Each row has a name. Each question is about the rows just above it.

Columns, left to right: A Z F S
[112 166  95 104] -> Q_575
[152 160 162 156] -> Q_615
[105  99  90  91] -> Q_726
[160 160 160 167] -> Q_525
How many times does Q_525 hold [167]?
1
Times [160] occurs in Q_525:
3
[166 160] is in which column, read top down?
Z

Columns, left to right: H C U Q K Y E G
[116 153 149 125 113 158 124 126] -> Q_417
[ 99 163 126 126 168 168 106 143] -> Q_726
[138 113 116 173 147 118 128 141] -> Q_507
[157  98  92 138 162 127 150 113] -> Q_615
[114 155 151 114 111 161 123 130] -> Q_714
[163 113  98 155] is in which column, read top down?
C
How many times does Q_714 hold [114]?
2
Which column holds [113 168 147 162] top down?
K
Times [126] occurs in Q_726:
2

Columns, left to right: M T J L X P W D
[119 106 130 103 157  95 114 156] : Q_516
[164 112 112 164 112 164  98 112] : Q_128
[109 115  86 164 173 131 163 112] : Q_575
[122  98  90 154 139 102 119 159] : Q_714
[130  83 138 148 139 138 114 156] : Q_726
[156 143 153 154 157 133 163  83] : Q_615
[106 157 113 134  93  92 170 121] : Q_884
[162 149 172  95 172 142 132 149] : Q_874
Times [164] occurs in Q_128:
3
Count of [130] in Q_726:
1
Count of [172] in Q_874:
2
Which column holds this, read top down? [131 102 138 133  92]
P

Columns, left to right: zifer Fif vivu vute rak pogu
[145 152 128 107 157 130] -> Q_333
[138  94 130 112 139 148] -> Q_726
[137  95 126 114 140 147] -> Q_417
[149 104 166 130 113 145] -> Q_615
[130 122 159 145 135 131] -> Q_874
[123 125 146 123 123 123] -> Q_884
[129 147 126 140 160 129] -> Q_507
[165 117 107 143 145 118] -> Q_128
[129 125 147 142 122 135] -> Q_516
[151 110 168 137 109 140] -> Q_714
How many times does Q_884 hold [124]?
0
Which column holds [145 138 137] top down?
zifer
[112 114] is in which column, read top down?
vute
Which column holds this, read top down? [123 129 165 129 151]
zifer
[143 142 137] is in which column, read top down?
vute
Times [117] occurs in Q_128:
1

Columns, left to right: rufet Gud nir pek Veli kopa Mukoz Bev Loguf
[154 156 114 156 156 128 127 127 128] -> Q_874
[169 121 134 136 123 101 147 131 113] -> Q_516
[113 127 128 141 113 108 132 134 129] -> Q_884
[166 126 129 140 121 106 143 133 115] -> Q_525
[135 119 137 137 114 136 116 132 133] -> Q_726
[141 121 137 136 114 113 130 131 127] -> Q_615
[155 128 127 141 119  96 142 132 121] -> Q_333
How many times does Q_874 hold [156]?
3
Times [128] occurs in Q_884:
1

Columns, left to right: R N V B
[159 107 141 116] -> Q_417
[ 90 150 163  93] -> Q_128
[139 141  91 166] -> Q_516
Which column holds this, read top down? [150 141]
N
[ 93 166] is in which column, read top down?
B

Columns, left to right: gure Kir Tifo nuzap gulu
[ 95  89 100 115 115] = Q_726
[150  96 153 144 146] = Q_714
[ 89 158  80  97  97] = Q_575
Which column holds this, read top down? [115 146]
gulu
Which column holds this, read top down? [100 153]
Tifo
Count of [97] in Q_575:
2

Columns, left to right: naze sose Rok kodot Fese dudez supe Lano
[138 119 119  95 138 127 149 105] = Q_516
[ 98 151 155 137 100 148  95 158] = Q_714
[120 143 134 166 117 141 114 147] = Q_884
[136 150 121 142 139 122 136 142] = Q_333
Which column holds [ 95 137] top down?
kodot
Count of [150] in Q_516:
0
Which column holds [119 155 134] top down?
Rok
Count of [136] in Q_333:
2
Count of [121] in Q_333:
1
[155 134] is in which column, read top down?
Rok
Which column holds this, read top down? [ 95 114]
supe

Columns, left to right: Gulog vosez Ramoz zofiv kef Turu Tibu Ker
[103 144 120 123 135 136  82 131] = Q_884
[137 133 142 137 151 129 123 136] = Q_516
[132 137 135 129 108 130 112 158] = Q_575
Which column holds this, read top down? [131 136]
Ker
Count of [131] in Q_884:
1
Which column holds this, read top down? [137 132]
Gulog
Times [136] occurs in Q_884:
1
How many times does Q_516 hold [137]?
2

Columns, left to right: Dore bifi sesi Tameb pipa kof pama tota
[120 107 136 125 142 165 154 140] = Q_333
[137  85 106 126 140 122 137 148] = Q_525
[122 107 133 125 149 162 155 145] = Q_507
[127 159 153 128 104 137 120 101] = Q_726
[135  83 129 122 120 152 147 129] = Q_615
[122 162 137] is in which column, read top down?
kof
Which column holds this, read top down? [137 122]
Dore

Columns, left to right: savud vaka doz saz
[148  91 119 122] = Q_884
[127 129 128 128] = Q_575
[134 117 126 126] = Q_333
[126 132 129 129] = Q_874
[132 120 126 127] = Q_516
[152  83 117 119] = Q_128
[141 102 121 124] = Q_615
[138 109 123 125] = Q_525
[136 114 125 126] = Q_726
[133 120 126 127] = Q_507
[132 121 126 127] = Q_714
Which column holds this, read top down? [129 126 117 121]
doz
[129 126 117 121 123] is in which column, read top down?
doz
Which column holds this, read top down? [ 91 129 117 132 120  83 102]
vaka
[127 119 124 125] is in which column, read top down?
saz

Columns, left to right: guna nupug Lozuf Lat
[146 161  88 112] -> Q_726
[113 157 157 115] -> Q_714
[128 140 151  92] -> Q_615
[149 157  94 108] -> Q_874
[126 106 113 169] -> Q_525
[114 114 114  96] -> Q_128
[124 123 166 101] -> Q_575
[156 122  82 158] -> Q_417
Times [157] occurs in Q_714:
2
Which column holds [169  96] top down?
Lat
Count of [114] in Q_128:
3

Columns, left to right: kud Lovor kod Nivez lar Tazen ziti pas
[ 92 127  95 116 118 117 112 101] : Q_714
[105 164 105 104 105 104 105 105] : Q_575
[106 153 153 129 171 178 142 162] : Q_128
How many times does Q_575 hold [105]?
5
Which column holds this, read top down? [164 153]
Lovor
How many times does Q_128 hold [105]?
0
How many times does Q_714 hold [127]?
1
Which column holds this, read top down? [ 92 105]
kud
Which column holds [105 142] top down?
ziti
[105 106] is in which column, read top down?
kud

Columns, left to right: lape Nalo bekap fogu nomin fime
[146 151 130  96  99 134]  Q_417
[111 125 158 108 125 158]  Q_884
[152 109 106 118 118  98]  Q_726
[136 159 138 101 104 145]  Q_714
[157 130 118 171 152 105]  Q_128
[165 135 102 125 109  91]  Q_874
[143 144 130  95 100 136]  Q_575
[126  86 114 139 142 110]  Q_333
[152 152 119 119 119 113]  Q_615
How many times does Q_884 hold [158]?
2
How many times does Q_615 hold [119]?
3
Which column holds [158  98 145 105  91 136] top down?
fime

Columns, left to right: sek til Saka bogaz dig Sena vab bok Vop miro
[127 167 173 100 172 108 175  97 130  93] -> Q_726
[153 156 164 147 135  99 135 148 107 145] -> Q_714
[127 167 173 100 172 108 175  97 130 112] -> Q_507
[153 127] is in which column, read top down?
sek
Which column holds this, read top down? [107 130]
Vop

Columns, left to right: robi Niros fibuz Daz Tigu
[124 121 162 124 124] -> Q_128
[162 123 162 162 121] -> Q_507
[118 126 143 142 163] -> Q_714
Count of [142] in Q_714:
1
How many times does Q_507 hold [162]?
3
How many times does Q_128 hold [125]?
0

Columns, left to right: tukuf vegu rulu soka
[151 101 169 112] = Q_874
[160 124 133 112] = Q_525
[121 169 169 115] = Q_726
[151 168 139 112] = Q_714
[151 101 131 112] = Q_128
Which column holds [169 133] top down?
rulu
Count of [169] in Q_726:
2
Which column holds this, read top down? [101 124]
vegu
[169 168] is in which column, read top down?
vegu
Which column holds [160 121] top down?
tukuf
[160 121 151] is in which column, read top down?
tukuf

Columns, left to right: Zafol lufif mazat lazun zaf bet
[117 158 140 103 166 126] = Q_726
[110 105 108 135 162 100] = Q_507
[110 109 175 169 137 147] = Q_575
[162 141 162 129 146 141] = Q_516
[127 150 147 147 150 147] = Q_714
[130 112 125 132 146 113] = Q_417
[150 102 126 148 108 130] = Q_525
[162 128 127 133 113 136] = Q_884
[124 138  91 121 161 112] = Q_128
[ 93 139 127 122 139 124] = Q_615
[106 131 138 130 100 140] = Q_874
[118 115  96 141 141 115] = Q_333
Times [147] occurs in Q_714:
3
[100 147 141 147 113] is in which column, read top down?
bet
How many times does Q_333 hold [141]?
2
Count of [162] in Q_516:
2
Which column holds [141 150 112 102 128 138] top down?
lufif
Which column holds this, read top down? [100 147 141 147 113 130 136]
bet
Which column holds this, read top down? [146 108]
zaf

Columns, left to right: tak duse zifub sibab
[159 133 113 167] = Q_884
[136 150 106 106] = Q_714
[143 111 125 133] = Q_333
[141 113 128 126] = Q_507
[107 120 116 128] = Q_575
[137 119 131 109] = Q_525
[127 110 141 111] = Q_726
[153 120 116 159] = Q_417
[130 120 135 112] = Q_615
[153 133 150 159] = Q_874
[139 115 118 158] = Q_516
[149 149 149 139] = Q_128
Count of [150] in Q_714:
1
Times [149] occurs in Q_128:
3
Times [116] occurs in Q_575:
1

Columns, left to right: dib rupug Goni puza Riza Pume Kulo
[127 162 127  91 127 162 127] -> Q_714
[154 154 104 104 104 104 131] -> Q_884
[150 154 118 111 126 153 131] -> Q_575
Times [127] occurs in Q_714:
4
[ 91 104] is in which column, read top down?
puza
Times [154] occurs in Q_884:
2
Times [131] occurs in Q_884:
1
How many times does Q_714 hold [126]?
0
Times [150] occurs in Q_575:
1

Columns, left to right: Gava neruk rif Zime Nanev tavet sira
[135 128 132 128 121 132 141] = Q_417
[137 121 125 118 144 144 150] = Q_615
[143 119 144 127  85 115 148] = Q_525
[124 128 127 127 126 132 129] = Q_874
[116 119 119 127 115 127 119] = Q_128
[130 128 129 129 132 127 130] = Q_516
[115 154 138 103 124 140 127] = Q_726
[128 128 128 127 129 128 129] = Q_884
[128 129 127 128 128 128 126] = Q_333
Which column holds this, read top down? [150 148 129]
sira
How many times does Q_417 hold [128]?
2
How many times does Q_128 hold [120]?
0
Count of [115] in Q_128:
1
Count of [131] in Q_516:
0

Columns, left to right: zelag tefe zuvo meron zok kuzoz Dur gedo
[127 115 132 113 119 125 128 133] = Q_507
[128 163 121 129 130 126 128 123] = Q_615
[127 124 130 124 117 124 128 127] = Q_333
[127  81 143 116 131 127 131 135] = Q_714
[128 145 127 135 142 128 129 122] = Q_726
[128 103 139 136 150 131 129 125] = Q_575
[128 126 125 113 106 125 127 135] = Q_128
[127 127 133 128 142 127 142 127] = Q_516
[128 110 132 119 121 127 128 133] = Q_884
[127 131 133 128 142 126 127 137] = Q_874
[128  87 137 114 116 127 128 137] = Q_417
[127 111 134 110 119 124 128 134] = Q_525
Count of [127] in Q_516:
4
Count of [128] in Q_333:
1
How many times does Q_615 hold [130]?
1
[143 127] is in which column, read top down?
zuvo

